A small network was trained on made-up records. Each row is its average activation on records with the value named, seen along a few directions.
Values that are neighbours, or in one group, have similar rows; names and order tell nothing.
In the rows, 500 means zero.
Strong random noise was added to every row along 3 fixed directions; ignore it. To show where, here is one row again and again, with new noise each time:
[652 389 205 316 548 666 366 246 302 511 601 331 375 527 921]
[422 446 395 564 690 641 426 441 659 599 278 504 439 465 637]
[592 444 412 625 624 548 512 350 677 571 149 359 489 371 562]
[453 450 499 669 638 554 535 538 730 567 251 550 479 421 473]
[551 434 476 631 570 524 561 502 644 526 332 498 478 417 500]


Values of Sasi:
y7: [671 363 318 397 610 545 419 282 411 520 458 286 470 540 782]
y2: [450 597 577 381 515 423 466 617 547 524 594 500 464 499 441]
y5: [300 544 488 529 513 674 458 574 558 622 609 487 674 479 305]
y3: [ 50 483 467 363 655 586 199 447 431 484 520 791 283 701 584]
y10: [587 347 433 561 501 536 563 572 460 533 673 626 431 667 688]
y9: [207 572 396 336 650 794 306 430 404 695 526 455 530 519 661]
y6: [842 501 513 382 224 345 621 420 145 292 869 385 536 468 489]
y8: [317 666 472 495 543 551 429 505 504 565 323 551 573 539 526]
y4: [334 659 769 518 526 342 481 777 648 509 410 550 415 483 335]
y1: [143 749 542 561 697 556 397 558 763 581 130 650 678 639 403]
y11: [404 528 675 593 534 437 427 344 764 555 151 486 556 383 262]
The values of Sasi form a star with 5 arms.
Question: List every value one step from y7, in the order listed.
Answer: y10, y6
Question: List every value one step from y3, in the order listed.
Answer: y11
Question: List every value one step from y1, in the order listed.
Answer: y8
Question: List every value one step from y5, in the order listed.
Answer: y9
